A small network was trained on invented records. Each row is its activation on one of them, seen along a few directions.
Each row is followed by the record's values for the fields Kala, Vigut, Teg, Gusit, Raran.
Not every record has every field; a missing one is written missing.
Other fields move the rows too, some of them a lot.
In the rows, zero is written as 500.
Random noise pushes rows far along 8 fixed directions. That doesn't count. These rows show it; they differ only by the noise:
[435,750,517,636,634,509,516,647,392,548,449,662,568,599,440,282,557,543,470,482,545]
[452,575,525,370,368,399,570,327,575,534,514,504,336,273,557,649,572,460,806,424,369]
[504,538,541,620,630,407,569,572,283,473,434,508,572,403,485,558,482,479,473,660,490]
[490,369,728,395,413,348,661,281,575,387,645,443,417,507,668,528,479,363,591,797,454]
[426,662,422,505,638,426,610,560,293,505,354,580,637,458,403,438,527,535,468,505,428]
[416,672,543,453,427,526,497,447,605,554,618,608,436,618,499,289,590,483,606,390,542]
[429,604,199,388,460,457,514,490,315,565,355,465,520,477,264,505,562,582,566,234,416]
[469,504,547,493,465,411,570,434,390,476,539,370,424,426,506,582,488,453,638,630,432]
[503,603,644,501,507,375,620,385,450,441,551,504,498,416,526,596,528,413,624,668,471]
[598,788,556,635,550,315,610,458,375,422,385,587,510,592,325,612,593,492,602,589,526]

[539,564,481,399,478,454,571,388,496,430,464,462,476,567,451,511,512,520,576,596,513] -> Kala=v2 Vigut=g2 Teg=e1 Gusit=b1 Raran=n1
[374,400,478,525,526,529,517,599,347,532,548,344,446,573,546,332,413,533,500,629,457] -> Kala=v1 Vigut=g2 Teg=missing Gusit=missing Raran=missing
[571,656,461,626,530,488,457,532,433,522,492,578,584,565,301,609,502,541,517,440,645] -> Kala=v1 Vigut=g1 Teg=missing Gusit=missing Raran=missing
[433,360,366,446,514,449,529,556,386,432,451,512,507,463,439,564,425,608,549,413,407] -> Kala=v1 Vigut=g1 Teg=e2 Gusit=missing Raran=missing
[463,526,295,376,472,537,486,460,309,430,575,334,621,526,282,596,419,542,483,432,585] -> Kala=v2 Vigut=g1 Teg=e1 Gusit=missing Raran=n1
[555,335,426,439,587,464,534,506,435,489,379,490,551,534,527,544,397,570,362,682,576] -> Kala=v1 Vigut=g2 Teg=e1 Gusit=b1 Raran=n2
[464,582,536,451,503,512,562,504,679,575,420,462,346,651,662,363,423,634,594,620,436] -> Kala=v1 Vigut=g3 Teg=e1 Gusit=b2 Raran=n1
[414,452,499,381,481,532,555,444,505,514,540,320,524,252,611,583,422,410,596,534,323] -> Kala=v4 Vigut=g1 Teg=e1 Gusit=missing Raran=n1
[499,598,361,457,377,608,405,444,522,570,571,427,472,506,386,577,589,476,590,225,509] -> Kala=v2 Vigut=g2 Teg=e1 Gusit=missing Raran=n1
[368,524,493,424,440,512,480,505,536,527,554,539,391,443,489,488,479,560,691,289,373] -> Kala=v3 Vigut=g1 Teg=e2 Gusit=missing Raran=missing
[348,431,440,418,444,617,473,502,423,518,617,285,546,460,487,384,469,433,505,471,391] -> Kala=v4 Vigut=g1 Teg=e1 Gusit=missing Raran=missing
[484,613,366,304,397,499,530,308,466,507,564,358,621,442,364,543,572,455,508,408,448] -> Kala=v2 Vigut=g2 Teg=missing Gusit=b2 Raran=missing
[381,728,408,386,480,543,498,505,478,519,573,562,576,440,339,455,546,509,591,277,502] -> Kala=v4 Vigut=g1 Teg=e1 Gusit=missing Raran=n1
[491,608,497,437,374,503,528,384,592,406,587,503,542,920,339,226,568,464,457,459,567] -> Kala=v2 Vigut=g1 Teg=e2 Gusit=missing Raran=missing
[550,600,617,550,412,573,428,390,644,516,732,519,475,496,533,530,565,440,551,479,614] -> Kala=v2 Vigut=g2 Teg=missing Gusit=b2 Raran=missing
[494,592,775,612,520,464,490,534,760,541,493,815,313,534,703,330,576,550,649,556,573] -> Kala=v3 Vigut=g2 Teg=missing Gusit=b1 Raran=missing
[485,444,482,390,566,508,614,427,465,476,520,453,628,554,573,541,370,518,416,681,527] -> Kala=v2 Vigut=g2 Teg=e1 Gusit=missing Raran=n1
[375,532,584,471,578,502,582,506,511,492,496,596,517,493,636,314,493,498,511,520,395] -> Kala=v3 Vigut=g2 Teg=e2 Gusit=missing Raran=missing
[543,517,463,604,373,424,399,579,424,515,418,372,251,713,367,364,596,543,608,541,511] -> Kala=v4 Vigut=g2 Teg=missing Gusit=b1 Raran=missing
[389,510,462,220,454,444,612,349,497,479,501,509,552,385,474,413,563,461,599,417,315] -> Kala=v3 Vigut=g2 Teg=e2 Gusit=b1 Raran=missing
[499,584,604,359,550,367,610,371,505,456,443,692,658,270,535,522,614,420,489,554,552] -> Kala=v4 Vigut=g3 Teg=missing Gusit=b1 Raran=missing
[351,475,456,544,521,462,507,664,380,572,283,390,250,468,536,344,475,663,698,559,293] -> Kala=v3 Vigut=g2 Teg=missing Gusit=b1 Raran=missing
[475,586,577,509,425,559,489,443,570,492,741,508,483,806,464,296,520,475,516,549,682] -> Kala=v1 Vigut=g2 Teg=missing Gusit=missing Raran=missing
[539,453,342,555,415,600,350,488,394,518,655,283,467,612,280,553,436,487,483,407,700] -> Kala=v3 Vigut=g1 Teg=e1 Gusit=missing Raran=n2
[336,452,293,418,639,620,397,786,337,695,256,541,577,302,562,188,515,565,324,331,336] -> Kala=v4 Vigut=g2 Teg=e1 Gusit=b1 Raran=n1
[316,295,496,479,448,665,416,658,574,574,635,381,315,550,663,275,419,530,509,484,412] -> Kala=v4 Vigut=g1 Teg=e1 Gusit=missing Raran=n2
[409,460,503,456,544,497,605,546,515,478,404,530,534,614,546,298,472,504,379,626,429] -> Kala=v4 Vigut=g1 Teg=e1 Gusit=missing Raran=n2
[505,449,397,382,435,463,547,445,545,505,413,512,501,507,449,489,479,487,448,445,499] -> Kala=v4 Vigut=g1 Teg=e1 Gusit=missing Raran=n2
[547,584,604,422,355,560,466,312,718,568,673,340,370,308,653,646,536,376,648,529,460] -> Kala=v2 Vigut=g2 Teg=e1 Gusit=b2 Raran=n2
[579,254,425,487,581,411,497,544,463,430,382,686,586,319,520,714,434,508,347,349,495] -> Kala=v3 Vigut=g1 Teg=e1 Gusit=missing Raran=n1
[508,561,414,455,611,344,646,422,275,380,353,533,713,620,328,478,518,486,330,577,488] -> Kala=v3 Vigut=g2 Teg=missing Gusit=missing Raran=missing
[408,700,340,450,633,496,607,580,388,527,270,565,628,564,386,328,527,656,454,376,361] -> Kala=v3 Vigut=g3 Teg=e2 Gusit=b2 Raran=missing
[507,336,474,461,567,388,600,549,524,421,336,655,434,424,625,602,372,629,505,587,470] -> Kala=v1 Vigut=g1 Teg=e1 Gusit=missing Raran=n1
[594,569,456,595,406,414,482,478,417,482,429,280,380,589,397,569,549,509,556,599,445] -> Kala=v4 Vigut=g2 Teg=missing Gusit=b2 Raran=missing

Which values does each new row have?
[616,280,567,478,429,371,477,438,508,457,501,508,456,396,569,591,543,427,475,668,614] -> Kala=v4 Vigut=g2 Teg=missing Gusit=b1 Raran=missing
[380,670,480,430,574,654,413,517,470,542,643,556,708,412,508,401,471,486,437,397,625] -> Kala=v2 Vigut=g1 Teg=e1 Gusit=missing Raran=n1
[513,412,465,566,441,468,499,522,426,447,459,365,434,576,449,506,460,508,548,563,443] -> Kala=v2 Vigut=g1 Teg=e2 Gusit=missing Raran=missing
[583,618,526,470,562,482,551,409,480,472,501,466,624,437,499,580,497,470,437,598,583] -> Kala=v2 Vigut=g3 Teg=e1 Gusit=b2 Raran=n1
[469,679,437,556,606,443,547,570,386,543,283,544,486,263,475,585,544,592,624,386,328] -> Kala=v3 Vigut=g3 Teg=e2 Gusit=b2 Raran=missing
[526,782,573,451,420,491,572,363,642,478,489,492,457,653,439,474,622,477,589,497,495] -> Kala=v2 Vigut=g3 Teg=e1 Gusit=b2 Raran=n2
[545,491,316,227,412,498,541,282,504,519,542,286,586,441,417,634,460,494,495,449,510] -> Kala=v1 Vigut=g3 Teg=e1 Gusit=b2 Raran=n1
[547,463,520,706,535,528,459,648,461,486,460,455,447,681,461,446,479,501,404,600,551] -> Kala=v4 Vigut=g1 Teg=e1 Gusit=missing Raran=n2
[345,656,549,534,649,518,566,568,149,425,550,241,657,660,347,249,446,492,429,784,499] -> Kala=v3 Vigut=g2 Teg=missing Gusit=b1 Raran=missing
[630,471,553,617,485,447,497,472,495,483,531,403,452,588,484,669,445,534,508,684,564] -> Kala=v1 Vigut=g2 Teg=missing Gusit=b2 Raran=missing
[538,517,523,706,465,676,269,636,453,540,765,431,503,471,411,608,525,429,505,350,663] -> Kala=v4 Vigut=g1 Teg=e1 Gusit=missing Raran=n1
[466,781,744,571,577,526,598,466,651,514,519,503,456,461,656,472,538,429,602,624,312] -> Kala=v3 Vigut=g2 Teg=e1 Gusit=b2 Raran=n2
[606,264,443,486,340,568,370,463,656,529,627,440,396,697,569,440,505,418,387,386,624] -> Kala=v4 Vigut=g2 Teg=e1 Gusit=missing Raran=n1
[650,508,415,593,539,486,407,572,408,505,428,489,463,547,398,560,495,558,487,541,665] -> Kala=v1 Vigut=g2 Teg=e1 Gusit=b1 Raran=n1
[442,307,654,576,442,625,391,602,577,578,729,463,399,494,740,314,469,406,471,556,530] -> Kala=v4 Vigut=g2 Teg=e2 Gusit=missing Raran=missing
[416,608,486,636,591,412,554,707,364,477,325,555,408,520,466,445,469,647,622,592,389] -> Kala=v1 Vigut=g1 Teg=missing Gusit=missing Raran=missing
[532,761,585,320,426,293,658,254,513,426,424,551,519,333,419,654,663,416,750,612,410] -> Kala=v4 Vigut=g2 Teg=missing Gusit=b1 Raran=missing
